Each row below holds a small network's activations on one input, seen along a few directions.
Each table varies a few parts of the input and shows all the possible inputs, shuffled.
Descriptions start from the smaller parts, as in this example, which fits no table here: one of 8 places around a ring, together with either a single point or one of 11 places along a line or (one of 3 separate values, together with one of 4 places along a line).
Shared parts are said once, and a part with two or three values counts as separate values.
(in the rows, 128 means zero)

Table:
r1: [178 191  56 101 127 140  87 117 117  60 118 112 111 100]
r2: [ 60  98 173 106 106  83 183 129 114 138 100 115 106 174]
r3: [159 158 137 188  80  98 133 165 181 106 126 134 138 115]
r4: [ 45  91 150 119 107  99 147 121 130 162  98 101 135 173]
r5: [108 100  98 144  90  86 142 153 179 102  87  89 111 115]
r6: [153 179  69 104 149 153  64 109 120  78 143 112  95 132]
r7: [118 182 115  74 146 160  87 105  64 121 131 122 133 152]
r8: [139 180 185 125 118 136  83  99 109 135 136 171 156 141]
r9: [107 160 216 155  98 101 173 146 117 141 139 159 130 166]
r10: [173  44  75 158 164 165 198 161 165 109 141 151 191  15]
r11: [150 182 102  91 144 175  77 102 106 122 135 112 110 150]
r12: [147  33  88 163 191 176 176 145 169 127 163 150 176  50]
r13: [ 83  89 109 149 114  96 122 137 182 120 107  90 100 151]
r14: [133 190 139  64 150 142 125 108  51  96 127 133 108 154]
r15: [ 97 119 120  65 132  83 155 130  53 143 109 107  77 159]
r16: [111  34 139 143 182 185 195 128 103 165 152 147 207  67]
r17: [ 80  93 139 135 108 118 136 127 169 163 101  91 113 170]
r18: [ 93 151 194 169  97 117 137 139 131 165 138 145 157 166]
r19: [116 115  86  93 132 119 109 126 110 169 113  84  83 153]
r20: [204 186 126 146 100 114  81 114 162  76 127 162 138  92]
r21: [146  34 121 153 182 201 186 133 148 169 156 145 184  67]
r22: [133 146 150 195 102 111 111 152 183 122 148 134 125 150]
r23: [178 174 140 151 122 127  59 104 164  92 150 161 123 125]
r24: [154 190 207 113 123 118 121 104  96 112 135 184 132 141]
r25: [117 112  54 108 136  98  94 135 121 126 118  86  67 134]
r26: [127  43 163 129 185 167 235 137  93 142 155 160 183  63]
r27: [130 151 179 182  94 135 123 143 168 166 140 138 133 167]
r28: [ 82 112  97  76 133 100 119 123  69 168 110  94 106 158]
r29: [175 179 170 139 114 151  70  98 148 138 141 165 133 142]
r30: [143 123  42 104 112  86 115 149 118 107  95  85  79  99]
Question: The inputs of r14 and r1 match in every part but one. If r2 is changed in the same way as r14 into r1, which row does it become?
Answer: r5
Question: What is each input in this table made of?
Answer: one of 5 places along a line, together with either a single point or one of 5 places around a ring
Question: List by row number the other rows that have the place on the line of 5 in common with r6.
Answer: r12, r13, r22, r23, r25
Question: Which other rows does r7 become when the place on the ring of 5 takes its other values? List them by row number.
Answer: r4, r8, r18, r28
Question: List by row number the other rows that have the place on the line of 5 in common with r17.
Answer: r11, r19, r21, r27, r29

Table:
r31: [131  57 133 182 148 166 162 140 184 150 147 140 175  87]
r32: [ 89  35 139 158 129 105 212 162 152 155 121 123 148 104]
r33: [ 84 129  77  58 141 113 110 115  70 136 105  75  74 169]
r34: [161 203 158 169  94 129  58 119 170 117 142 149 125 157]
r35: [ 74 186 185  90  95  93  94 104  87 152 107 117  91 221]
r36: [118 120  64 102 116  90 127 144 126 102  97  85  83 123]
r37: [194 215 180 141 121 149  95 112 120  98 156 187 147 123]
r38: [111 180 170 141  70  70 114 134 141 115 106 124  99 177]
r39: [ 59  48 153 115 148 131 197 138  95 197 123 110 142 147]
r40: [154  72 151 155 173 183 193 133 133 128 160 177 206  55]
r41: [194 151  75 100 164 163 103 114 101  82 143 144 135  67]
r42: [167 140  52 125 137 145  72 121 156 104 129 107 110 105]
Question: What is each input in this table made of?
Answer: one of 3 separate values, together with one of 4 places along a line
Question: The inputs of r41 and r36 match in every part but the place on the line of 4. If r40 is changed in the same way as r41 into r36, which row does it become?
Answer: r32
Question: Which other rows does r38 become when the place on the line of 4 takes its other values? List them by row number.
Answer: r34, r35, r37

Table:
r43: [227 163  80 158 152 177  88 117 166  59 152 166 162  47]
r44: [104 156  90  98 133 136  86 118 120 108 119  99  91 157]
r45: [111  77 144 167 119 121 176 162 168 162 128 135 144 128]
r46: [119  88 182 124 150 154 182 118 116 143 136 167 170 108]
r47: [118  95 160 151 148 154 162 139 114 163 155 156 176 115]
r48: [104 151  92  88 108 114 110 118 107 114 101  91 109 153]
r49: [217 177 153 182 126 171  97 125 185  75 168 191 183  71]
r50: [145 179 159 133 105 105  95 113 126 140 142 146 104 168]
r51: [140 165  99  98 109  97  96 133  98 118 107 116  86 128]
r52: [ 96 169 159 121  91 108 122 115 123 132 108 118 130 177]
r53: [132  75  94 141 156 156 171 145 127 145 139 103 134  90]
r54: [ 96 174 157 130 116 130  97 117 137 125 127 124 113 181]
r55: [124 159 104  94 123 102 119 134  93  94 116 102  85 152]
r56: [ 91  49  95 124 139 104 160 131 144 125 110  99 130 100]
r57: [127  74 117  94 175 156 176 117 103 128 128 139 152  85]
r58: [131 161 165 130 112 123  78 108 138 147 123 130 121 167]
r59: [132 183 168 129  92  90 108 132 115 136 115 140 107 151]
r60: [ 82  64 162 158 115 103 167 132 157 141 115 130 148 125]
r61: [116 177 171 126 106  95 130 133 110 112 124 128 106 175]
r62: [127  82  94 120 173 157 156 137 101 148 146 127 159  91]
r63: [119  62  78 133 143 123 170 161 155 146 122 104 126 102]
r64: [153 162  90 102 122 113  84 113 108 122 132 122  83 144]
r65: [123  89 159 173 131 154 176 147 139 160 147 134 152 114]
r66: [140 144  97  98 129 130  67 108 120 130 114 105 100 144]
Question: The inputs of r56 and r60 match in every part but one. If r63 is changed in the same way as r56 into r60, which row does it become?
Answer: r45
Question: What is each input in this table made of?
Answer: one of 2 separate values, together with either a single point or one of 5 places along a line or one of 6 places around a ring
Question: Which other rows does r57 become when the choice among 2 separate values takes its other values? List them by row number.
Answer: r46

Table:
r67: [ 82 149 172 139  78  67 137 149 119 170 110 113  91 198]
r68: [139  89 167 197 132 150 189 158 173 136 156 156 175  99]
r69: [138 209 140  79 126 132  97  97  80  81 122 136 117 151]
r70: [156  77  65 161 147 152 165 161 163 110 138 114 149  62]
r71: [ 65  45 131 112 156 142 157 115 125 177 116 106 148 135]
r72: [206 153  78 149 122 125  74 126 167  82 135 141 125  72]
r73: [115 204 179 145  80 104  93 122 152  98 115 134 120 178]
r74: [191 171 180 183 102 128 100 127 178 112 146 182 152 106]
r75: [137  84 114 159 171 194 152 135 145 155 164 137 170  94]
r76: [ 82  63 143  88 158 127 190 121  78 141 114 129 148 110]
r77: [ 84  38  81 112 133 103 173 141 146 132  92  89 120 105]
r78: [119 187 127 107 123 152  56  96 126 114 128 115 115 177]
r79: [ 88 133 124 101 123 113 101 126  94 186 120  89  83 196]
r80: [102 128  75 101 104  70 117 151 116 142 100  73  52 163]
r81: [132 184  77 112 107 104  70 119 145  64 105  96  85 147]
r82: [106 153 138  76 123  98 140 126  48 152 117 112  83 167]
r83: [155 101 127 130 176 176 187 145  98 122 161 160 173  71]
r84: [210 178 138 116 147 153 103 108 105  97 152 185 153  83]
r85: [ 62  53 179 148 112  96 194 136 152 160 112 128 154 140]
r86: [191 159 125 145 142 174  63 101 151 129 157 165 147 106]
Question: The inputs of r76 and r85 match in every part but one. If r82 is changed in the same way as r76 into r85, which row does it become?
Answer: r67
Question: What is each input in this table made of?
Answer: one of 4 separate values, together with one of 5 places around a ring
Question: Which other rows does r84 become when the choice among 4 separate values takes its other values? List them by row number.
Answer: r72, r74, r86

Table:
r87: [166 174 125 128  95 118 100 118 156  83 110 134 129 112]
r88: [138 175 133 127 143 163  97 120 108 118 151 119 108 158]
r89: [106 135 139 148  87  90  97 131 145 166 106 109 111 162]
r90: [130 150 137 132 112 133  88 110 171 113 119 115 109 158]
r91: [176 201 121 125 127 148 109 127  90  88 142 137 127 112]
r92: [135 140 121 125 139 129  70 105 142 114 141 130 110 145]
r93: [112 173 140 128 100 112 111 145 110 170 128 117 110 186]
r94: [139 187 155 144 115 126 101 133 135 137 152 138 100 185]
r95: [189  80  72 169 159 154 164 169 167 111 146 140 160  33]
r96: [136 114 160 169 130 151 174 146 162  91 137 169 201  75]
r97: [150  97 175 135 168 175 135 104 128 162 161 179 157 112]
r98: [ 68  62 167 141 135 117 224 141 126 123 119 122 169 122]
r99: [173 165 110 123 122 114  83 114 126  84 131 149 130 100]
r100: [ 99 111 112  89 129  82 126 125 101 116 109 116  93 137]
r101: [177 211 143 140  96 112 111 139 118 108 144 155 119 139]
r102: [106 126 105 109 123 114  81 115 118 149 117 110 120 146]
r103: [120  23  73 137 153 125 210 165 132 142 131 104 125  80]
r104: [152  57  82 172 171 169 154 153 181 141 160 123 137  78]
r105: [108 160 118 109 127 147 107 131  85 153 127  99 117 158]
r106: [169 172 143 157  84  88  97 129 158 104 123 147 120 114]
r107: [101 136  86  84 137 145  89 103 110 135 110  99 126 145]
r108: [ 95 119 128  98 103  86 143 130 128 113  85 101  93 151]
r109: [102 135 120 117  97 118  98 121 146 147  95  95 120 160]
r110: [100 118 147 128  94  58 141 139 128 132  97 115  84 153]
r111: [124  83 159 120 150 159 147 111 101 197 139 149 169 114]
r112: [132 150 155 163 102 104  86 121 172 133 132 131  99 160]
r113: [101 147 125  89 133 115 153 140  67 121 121 104  90 148]
r114: [170 178  90 101 138 146  93 102 115  68 123 139 136 101]
r115: [ 72  77 158 160 126 150 179 136 147 155 127 124 191 126]
r116: [126  40  64 158 149 155 166 159 153 176 138  99 149  83]
r117: [ 97  91 174 174 144 166 166 130 174 120 150 154 178 122]
r118: [105 158 148 108 108  80 156 152  92 138 120 122  82 176]
r119: [118  68 168 101 159 125 193 118  81 166 134 148 147 106]
r120: [132 152 102 102 153 161  79  93 132  99 133 118 116 146]
r121: [ 95 124  92  64 143 112 134 113  93 103 103 105 100 137]
r122: [191 121 161 132 152 160 145 120 112 132 149 195 179  66]
Question: What is each input in this table made of?
Answer: one of 4 places along a line, together with either one of 3 separate values or one of 6 places around a ring
Question: List by row number the other rows that have the place on the line of 4 in common with r118.
Answer: r98, r100, r103, r108, r110, r113, r119, r121
Question: List by row number the other rows that have the place on the line of 4 in common with r109.
Answer: r89, r93, r102, r105, r107, r111, r115, r116

Table:
r123: [107 174 113  67 142 146  94 109  64 124 120 109 115 164]
r124: [100 139  65 105 104 107  94 131 138 126  94  71  84 156]
r125: [156  39  98 142 170 162 178 128 144 107 135 145 177  30]
r126: [125 168 112  74 118 117 113 124  76 136 105 108  94 155]
r127: [105  54 176 167 131 139 207 147 165 146 130 166 200  90]
r128: [150 146  62 120 118 109  64 119 167  98 110 104  91 128]
r129: [ 98  19 135 152 174 149 215 151 137 179 154 137 158 105]
r130: [156 176 110 159  94 123  76 131 184  98 126 114 107 151]
r131: [175 178 109  89 128 120  84 110 109 108 124 142 100 125]
r132: [112 156 164  96 113 101 120 116  93 145 113 120  82 178]
r133: [130 180 188 126  88  98 103 111 111 151 115 143 120 168]
r134: [ 90  28 147 138 158 134 229 143 141 142 133 135 161 100]
r135: [115  25  86 135 177 167 202 150 113 173 144 111 170  73]
r136: [154  80 150 182 154 174 189 150 174 109 145 161 193  54]
r137: [157 171  84 112 121  94  82 128 124  85 122 126  92 123]
r138: [162 201 130 153  96 106  94 138 141  86 138 135 108 145]
r139: [ 94 162 163  89 138 130 101 100  81 132 127 123 101 187]
r140: [114  45 163 179 147 155 195 155 161 185 153 167 197  95]
r141: [162  70 138 193 167 190 175 156 169 148 168 160 189  57]
r142: [105 164  87  97 108  92 111 142  93 114 105  92  85 152]
r143: [155 184 111  81 150 148  67  93  97  97 140 143 120 131]
r144: [110 175 167 144  78  73 102 133 128 128 116 127 113 168]
r145: [ 88 130 120 124 100  92 101 127 155 134 103  83  71 180]
r146: [112 187 186 119 112 127  86  93 100 138 129 147 137 175]
r147: [179 209 153 130 104 131  96 118 126 110 139 152 115 146]
r148: [159 216 152 124 126 160  80  98 114  99 153 154 132 151]
r149: [105 151 147 150  76  91  84 125 171 140 105 106 111 173]
r150: [ 92 153 141 117 103  77 118 136 110 122 113 104  73 176]
r151: [163  29  87 154 182 177 164 135 138 145 157 142 174  33]
r152: [107  34  97 122 163 151 217 142 117 135 123 111 173  69]
Question: What is each input in this table made of?
Answer: one of 5 places around a ring, together with either one of 2 separate values or one of 4 places along a line
Question: The inputs of r126 and r131 match in every part but the place on the ring of 5. If r142 is changed in the same way as r126 into r131, which row does it become?
Answer: r137
Question: Start at r130 and move only the place on the line of 4, one step at a time. The first step leads to r138. Which rows follow, in order?
Answer: r147, r148
